These are the activations of a small neural network, seen along a few directions. Each row is one input.
In each table, some parts of the input vary, and every possible input appears once, in random order.
A made-up example of a description, with smaller parts first: values(3) and (point or line(11) or (line(6) and ring(8))).
Shared parts are said once, and a part with two or three values counts as separate values.
In the rows, zero is written as 128.

Other details of the inputs shift rows strongly along two fixed directions, in all tables alike. That doesn't count.

Rows:
row 1: [161 143 106 181 153 100 150 120  96 154 109]
row 2: [106  97 133 142  53 146 123 139 145 110 127]
row 3: [151 164 109 186 161 103 118 122  97 135 105]
row 4: [ 99  83 128 149  91 133 117 126 147 103 107]
row 5: [175 164 124 179 121 105 119 109 134 133 107]
row 6: [140 145 137  57 184 132 144 161 114 170 162]
row 7: [142 168 157  61 228 103 133 135 132 161 151]
row 8: [195 168 116 146 189 119 150 126  90 170 141]
row 9: [ 73  92 165  29 143 137 114 142 163 116 157]
row 10: [149 163 112 186 153 107 133 126  85 140 108]
row 11: [139 105 122 165  86 140 130 136 122 115 103]
row 12: [160 163 102 189 159 116 139  99  82 149 121]
row 13: [107 113 153  45 152 148 117 165 148 133 157]
row 14: [185 188 124 152 182  94 129 148 109 164 139]
row 15: [ 99  81 129 156  78 137 131 127 134 105 106]
row 16: [115 127 105 166 109 127 130 115 104 130 110]
row 17: [ 61 116 163  27 140 151 105 128 161 117 153]
row 18: [119 107 133 139  65 130 105 120 157 102 120]
row 19: [118 142  81 165  97 141 178 111 146  54 116]
row 20: [119  99 122 146  61 154 130 113 142 122 141]
row 21: [105  95 120 138  50 147 128 130 144 122 129]
row 22: [ 72  84 154  36 139 160 139 134 148 135 178]
row 23: [156 127 127 156 110 128 116 110 141 115  94]
row 24: [161 168 151  55 216 110 124 154 122 157 157]
row 25: [ 92 102 124 148  80 133  98 105 139  90 101]
Each input here is: point or (line(4) and line(6)).
Change only the line(6) part in row 9. List by row number the other rows that result. -> row 1, row 4, row 7, row 15, row 22
Change only the line(6) part in row 18. List by row number the other rows that result. -> row 2, row 5, row 14, row 20, row 21

Rows:
row 26: [118 150 135  92 158 133 128 139 115 137 158]
row 27: [131 150 138  87 151 120 142 132 138 140 159]
row 28: [ 82  76 133 112  56 152 129 130 172  86 126]
row 29: [132 108 112 166 113 135 136 117 121 106 108]
row 30: [134 127 141  94 159 130 132 156 124 153 152]
row 31: [130 130 107 177 107 124 129 125 112 111 103]
row 32: [135 148 126 100 173 130 140 124 112 145 146]
row 33: [179 170  95 209 121 110 142 104 108 132  93]
row 34: [ 70  81 155 115  64 149  90 122 166  87 112]
row 35: [112 111 117 136  70 148 129 114 146 102 118]
row 36: [190 145 118 212 128  93 103 111 107 146  80]
row 37: [153 141 106 173 100 129 134 111 124 115 112]
row 38: [133 131 137  88 154 132 134 155 117 152 147]
row 39: [153 132 119 165 106 111 104 111 143 109  92]
row 40: [175 146  94 213 139 109 145 107  94 125  87]
row 41: [137 150 133  88 155 137 135 139 132 133 161]
row 42: [138 131 150  82 161 115 100 143 133 156 137]
row 43: [130 144 138  87 156 116 148 145 139 134 151]
row 44: [116 148 135  97 162 129 126 139 124 141 160]
row 45: [ 62  75 135 115  58 144 123 129 157  91 126]
row 46: [112 149 139  93 156 116 133 133 124 145 159]
row 47: [165 134 107 194 113 115 134 125 102 141  95]
row 48: [164 175 126 124 175 106 144 129 122 152 149]
row 49: [150 142 104 202 126 111 131 123 109 119 103]
row 50: [111 142 138  95 164 116 135 148 126 138 151]
row 51: [119 135 130  87 170 130 145 137 119 137 139]
row 52: [ 86  66 137 116  50 167 112 126 156 112 136]
row 53: [187 151 101 215 118 112 131 111  91 150 100]
row 54: [164 161  95 216 131 101 136 118  92 128  88]
row 55: [138 151 159  83 164 120 115 138 148 132 138]
row 56: [126 135 148  83 178 117 112 126 134 137 131]
row 57: [127 141 138  88 149 135 131 141 119 165 148]
row 58: [ 75  67 130 115  66 168 121 110 158  93 131]
row 59: [120 141 130  87 165 134 140 125 119 144 147]
row 60: [ 81  61 141 113  50 149 123 133 157 109 126]
row 61: [127 134 143  81 178 115 110 126 134 137 132]
row 62: [117 142 134  95 165 128 131 153 119 131 152]
row 63: [ 69  81 130 117  57 165 111 123 150  90 135]
row 64: [ 64  80 132 119  57 156 113 120 159  96 135]
row 65: [126 136 133  92 168 138 136 129 120 138 155]
row 66: [138 137 129 180 116 109 100 113 127 115  91]
row 67: [172 141  98 219 142 102 145 107 104 128  92]
row 68: [116 137 130  88 170 131 146 136 120 140 135]
row 69: [109 155 132  90 157 130 131 136 119 146 148]
row 70: [132 133 142  94 152 128 128 142 127 162 160]
row 71: [ 88  68 137 112  47 170 113 127 146 108 134]
row 72: [130 139 138  87 149 134 130 141 117 162 152]
row 73: [155 131 108 177 108 127 137 126 126 105 109]
row 74: [144 130 113 161  93 138 132 114 129 107 119]
row 75: [146 157 130 104 162 128 138 135 132 140 156]
row 76: [133 130 119 172 111 107  95 112 129 113  92]
row 77: [182 174 127 149 180  92 142 129  95 181 141]
row 78: [141 131 109 161 102 127 140 124 129 110 104]
row 79: [173 147  99 218 136 106 140  94 104 134 100]
row 80: [136 140 129 103 177 128 145 137 110 134 141]
row 81: [112  98 122 143  78 140 133 127 156  96 118]
row 82: [155 122 115 180  99 132 123 120 112 135 117]
row 83: [134 143 134  90 162 130 141 150 138 130 152]
row 84: [108 106 117 137  75 145 135 126 148  99 106]
row 85: [136 128 140  92 157 133 132 157 119 150 153]
row 86: [125 125 128 163 108 113  96 114 133 111  95]
row 87: [112 149 138  95 159 120 129 135 126 145 159]
row 88: [130 136 107 176 102 128 124 112 112 118 112]
row 89: [111 153 132  90 157 129 129 137 117 143 151]
row 90: [171 143 101 215 137  94 150 103 102 129  91]
row 91: [ 78  68 149 109  72 153  99 110 167  89 105]
row 92: [137 149 149  79 164 116 111 137 147 132 136]
row 93: [112  82 129 146  74 141 123 133 143 119 118]
row 94: [148 142 105 203 125 105 132 121 111 122 103]
row 95: [126 138 133  89 166 138 138 127 116 137 154]
row 96: [179 149 101 214 124 107 139 121  93 149  85]
row 97: [ 69  76 126 109  63 167 126 107 152  99 118]
row 98: [136 145 134  86 158 133 143 150 129 126 151]
row 99: [130 128 144  93 156 121 135 153 126 157 151]
row 100: [108 149 131  90 162 126 136 148 119 140 140]
row 101: [154 136 108 194 122 108 142  94 111 130 106]
row 102: [136 129 141  90 155 133 134 156 115 149 151]
row 103: [131 134 144  93 150 125 130 140 126 163 159]
row 104: [ 71  62 132 114  68 155 130 119 160  91 121]
row 105: [ 89  65 161 112  56 154  91 127 166 107 113]
row 106: [137 150 154  81 163 119 113 138 148 132 136]
row 107: [127 137 158  87 178 121 116 127 135 137 133]
row 108: [133 146 131  84 157 131 143 149 131 129 147]
row 109: [124 129 133  94 175 131 142 139 126 135 147]
row 110: [167 149 105 196 114 113 137 108 125 124 112]
row 111: [138 123 112 180 114 121 136  98 121 124 111]
row 112: [117 144 134  92 163 128 133 151 115 130 150]
row 113: [ 89  65 156 110  56 153  89 127 165 108 111]
What is each input in this table made of? -> values(4) and (line(4) or (values(2) and line(9)))
Changing only the values(4) part turns row 75 into row 58. The same change can be made to row 48. Which row results? -> row 111
Changing only the values(4) part turns row 61 into row 76. The same change can be made to row 90. Which row results? -> row 45
Change only the values(2) part in row 30. List by row number the other rows that result. -> row 52
Change only the line(4) part in row 91. List by row number the other rows that result. -> row 56, row 61, row 107
Change only the values(2) part in row 70. List by row number the other rows that result. -> row 93

Rows:
row 114: [ 76  85 115 126  82 153 139 106 137  93 124]
row 115: [120 126 140  68 153 148 147 153 145 110 147]
row 116: [109  96 133 130 101 129 104 115 155  98  99]
row 117: [150 133 134 153  92 122 114 128 131 149 116]
row 118: [ 98 122 139  62 117 157 133 151 135 158 171]
row 119: [114  68 116 159  49 159 134 121 133 120 117]
row 120: [142 133 148  59 167 134 125 156 143 130 145]
row 121: [172 126 130 179 109 111 120 126 125 148 119]
row 122: [ 98 124 141  72 114 152 135 146 159 105 162]
row 123: [144 110 121 160  79 129 116 116 157 104 114]
row 124: [ 70 108 154  40 153 146 131 143 161 105 151]
row 125: [162 145 143 144 184  90 114 140 107 164 108]
row 126: [167 122 116 174  99 117 125 113 138 114  97]
row 127: [104  89 171  37 122 146 119 156 155 148 162]
row 128: [155 153 126 116 165 120 157 135 130 129 138]
row 129: [100  94 139  78 109 159 135 148 141 145 174]
row 130: [144 165  97 185 145 110 146 109  91 127 116]
row 131: [ 94 134 115 127 117 131 135 128 116 114 140]
row 132: [ 93 100 124 141  85 149 112 118 123 123 124]
row 133: [105  99 121 153  92 148 119 104 120 125 118]
row 134: [119 124 163  72 166 121 108 133 132 155 144]
row 135: [110  92 127 149  77 134  99  96 158  88  92]
row 136: [ 94  69 119 162  76 144 118 124 128 116  98]
row 137: [ 98  78 119 159  71 152 118 103 129 116 109]
row 138: [136 125 117 156 102 133 144 121 149 102 128]
row 139: [ 84  78 107 160  70 146 141 109 131  89 104]
row 140: [128 104 135 175  85 125  99  98 129 122  93]
row 141: [ 83 116 170  52 129 132  91 152 145 141 157]
row 142: [188 147 139 139 169 110 128 149 103 163 120]
row 143: [163 164 133 114 152 114 120 140 133 138 143]
row 144: [159 146 115 157 130 129 137 139 100 160 144]
row 145: [130 134  93 180  74 137 155 114 120 116 117]
row 146: [137 160 131 114 203 104 141 140 123 130 124]
row 147: [146 142 104 150 133 125 165 129 113 134 148]
row 148: [134 165 129 119 176 115 122 143  94 167 152]
row 149: [119 133 126 131 141 127 132 109 139 104 117]
row 150: [143 157 124 157 130 103  98 119 129 117 108]
row 151: [167 169 121 141 133 111 122 125 135 139 120]
row 152: [ 68 101 137  54 152 142 146 150 134 121 153]
row 153: [162 175 105 145 162 116 163 139  95 148 154]
row 154: [164 142 126 114 177 133 148 156  94 167 146]
row 155: [ 98 122 118 165  79 132 114 113 145  80 105]
row 156: [112 101 134 128 116 121 104 126 152 102  97]
row 157: [130 153 138 109 153 114 103 123 136 124 125]
row 158: [140 138 114 114 151 129 170 137 111 140 150]
row 159: [123 124 163  65 130 135 112 159 140 155 166]
row 160: [109 116 138  90 163 135 130 142 115 155 146]
row 161: [106 120 158  91 128 127  96 134 135 140 136]
row 162: [133 159 117 162 140 116 127 111 125 106 111]
row 163: [139 175 131 110 197 114 138 117 122 129 137]
row 164: [177 155  96 170 159 120 170 134  87 135 120]
row 165: [168 162 118 176 152 101 111  96 120 124  96]
row 166: [132 105 141 154 117 115 106 122 127 135  99]
row 167: [152 168 100 173 168 110 154 103  88 136 121]
row 168: [174 190 107 169 150 108 150 122 120 134 119]
What is each input in this table made of? -> ring(5) and (line(5) or line(6))
Changing only the ring(5) part turns row 122 into row 159. The same change can be made to row 115. Which row results? -> row 142
Changing only the ring(5) part turns row 139 into row 160. The same change can be made to row 131. Which row results? -> row 148
A walk changes only the line(5) part. It starts at row 151 and steps to row 143. List the rest of the walk in order. -> row 123, row 126, row 120
A walk changes only the ring(5) part. It starts at row 127 and steps to row 119. List the rest of the walk in order. -> row 158, row 128, row 126
A walk changes only the line(6) part. It starts at row 155 and steps to row 162. List the rest of the walk in order. -> row 163, row 149, row 124, row 146

Rows:
row 169: [193 199 121 139 220 110 178 159  85 169 145]
row 170: [ 62 152 154  28 163 128 125 141 161 118 185]
row 171: [109 139 171   9 146 139 118 161 170 141 169]
row 172: [137 122  94 213  99 119 133 118  87 125  86]
row 173: [ 56  46 163  93  35 165  68 129 164  89 113]
row 174: [159 133 130 206  87  97  91 104 119 137  75]
row 175: [152 156  89 204 104 124 132 104 123  81  84]
row 176: [ 59  29 143  98  40 185 146 128 171  76 134]
row 177: [ 74  59 149  87  29 178  94 136 183  70 120]
row 178: [166 110 111 210  88 118 130  98 114 153  94]
row 179: [191 193 121 126 242  81 148 131 105 142 124]
row 180: [ 94 130 156  30 138 154 121 160 142 166 208]
row 181: [158 172 141  59 178 128 157 164 120 182 178]
row 182: [174 105  96 206  96 117 156 117 115 122  91]
row 183: [151 115 126 215 123 110 115  98 127 111  66]
row 184: [ 53 135 147  25 156 149 143 141 123 144 187]
row 185: [156 151 152  55 214 101 135 154 138 148 146]
row 186: [180 115 107 206  82 118 148 102 120 136 104]
row 187: [ 74 120 184  25 174 135 106 162 143 136 154]
row 188: [177 127  98 209  82 139 140 126 105 123 103]
row 189: [145 147  99 205 111 106 141  74 133  85  89]
row 190: [121 183 135  71 210 109 125 150 125 135 171]
row 191: [ 54  38 132  99  19 167 122 154 170  98 139]
row 192: [161 141 116 210 104 119 132 119 131  94  75]
row 193: [ 77  47 158  84  29 158 102 112 199  83 121]
row 194: [133 143 103 209 110 111 105  98 104 101  77]
row 195: [122 163 139  63 228 117 123 127 123 141 150]
row 196: [129 150  84 221  89 115 154 100 109 114 121]
row 197: [175 155 111 202  83 126 107 102 133 115  89]
row 198: [ 46  55 158 105  41 159 100 139 188  70 125]
row 199: [ 65  45 126  87  19 184 138 152 171  87 127]
row 200: [149 147 163  64 219 113 103 141 124 166 150]
row 201: [170 201 128 132 236  76 121 141  82 163 115]
row 202: [ 83 115 135  18 168 163 162 145 137 120 192]
row 203: [197 218 136 139 211  82 108 135 106 182 152]
row 204: [174 144  95 207  72 142 136 109 112 133 109]
row 205: [ 89 105 141  16 169 153 161 157 141 126 181]
row 206: [197 198 140 131 229  90 106 112 104 188 131]
row 207: [148 157 144  77 190 122 134 172 105 178 191]
row 208: [139 138  80 221  94 125 145 114 101 110 117]
row 209: [156 134  80 207  94 132 161 125 106 105  93]
row 210: [148 124 107 227  94 119 146 129 109 123 108]
row 211: [159 159 142  62 192 134 146 137 117 177 186]
row 212: [188 213 115 126 230  90 147 148 102 143 122]
row 213: [166 131 120 216  93 105  95 120 124 115  96]
row 214: [ 58  31 151  88  50 156  92 123 187  86  97]
row 215: [197 188 125 136 218 106 136 120  83 207 151]
row 216: [123 155 107 210 104 102 114  84 111 104  81]
row 217: [155 135  95 205 116 115 132  87 125  80  86]
row 218: [132 132  88 214  99 128 134 106  83 119  97]
row 219: [ 90 134 178  19 154 141  81 144 145 157 168]
row 220: [167 120 126 205 100 101 101  90 135 135  74]
row 221: [ 85 115 173  16 165 125  99 168 145 147 148]
row 222: [ 68  57 141  83  31 166 108 144 191  70 106]
row 223: [145 138 101 213 105  99 116 119 125  98  85]
row 224: [110  98 159  18 158 159 141 159 139 144 192]
row 225: [158 123 115 211  75 114 120 112  98 156  95]
row 226: [ 78  39 155  88  41 169  95 119 186  69 122]
row 227: [ 52  51 145  96  14 186  93 121 151 118 139]
row 228: [142 168  93 204  99 115 141  90 131  85  87]
row 229: [160  99 100 210 102 117 137 113 109 140  81]
row 230: [148 166 147  73 179 110 141 165 118 192 190]
row 231: [ 76 100 145  21 175 153 143 153 134 144 170]
row 232: [ 53  35 148  98  23 183  96 137 144 107 133]
row 233: [162 199 108 138 232  97 169 109  82 176 149]
row 234: [150 104 111 220 112 127 145 106 106 129  86]
row 235: [193 199 130 137 222  66 126 159 107 172 132]
row 236: [132 141 103 209 117 106 124  69 127 102  79]
row 237: [ 39  48 122 101  29 173 128 145 163  80 143]
row 238: [110 127 171  13 160 146 108 134 167 137 177]
row 239: [165 140 122 212  82  94 102 113 137 128  95]
row 240: [ 37  78 114  93  24 189 154 116 168  68 145]
row 241: [ 70 110 139  23 175 162 144 140 131 138 182]
row 242: [166 101 108 214 100 129 123 105 101 139  95]
row 243: [124 170 125  64 205 125 180 126 116 146 185]
row 244: [196 189 142 134 242  84 149 134 109 150 127]
row 245: [123 153 155  75 206 123 144 165  93 177 163]
row 246: [151 145  74 209  94 141 161 112 102  99 104]
row 247: [ 83 104 158  20 154 142 127 177 125 165 169]
row 248: [178 187 124 131 249  80 130 127  98 160 114]
Changing only one part turns row 198 into row 203. The same change can be made to row 244. Which row results? -> row 238
Changing only one part turns row 220 into row 214. The same change can be made to row 239. Which row results? -> row 235
What is each input in this table made of? -> values(2) and ring(5) and line(8)
Change only the ring(5) part in row 230. List by row number the other rows that result. -> row 178, row 181, row 186, row 225
A walk changes only the line(8) part. It starts at row 216 and steps to row 194. List the rest of the walk in order. -> row 201, row 187, row 221, row 173, row 174, row 219
Change only the line(8) part in row 218. List by row number the other rows that result. -> row 172, row 184, row 225, row 227, row 232, row 245, row 247
Change only the values(2) part in row 217. List by row number the other rows that result. -> row 202
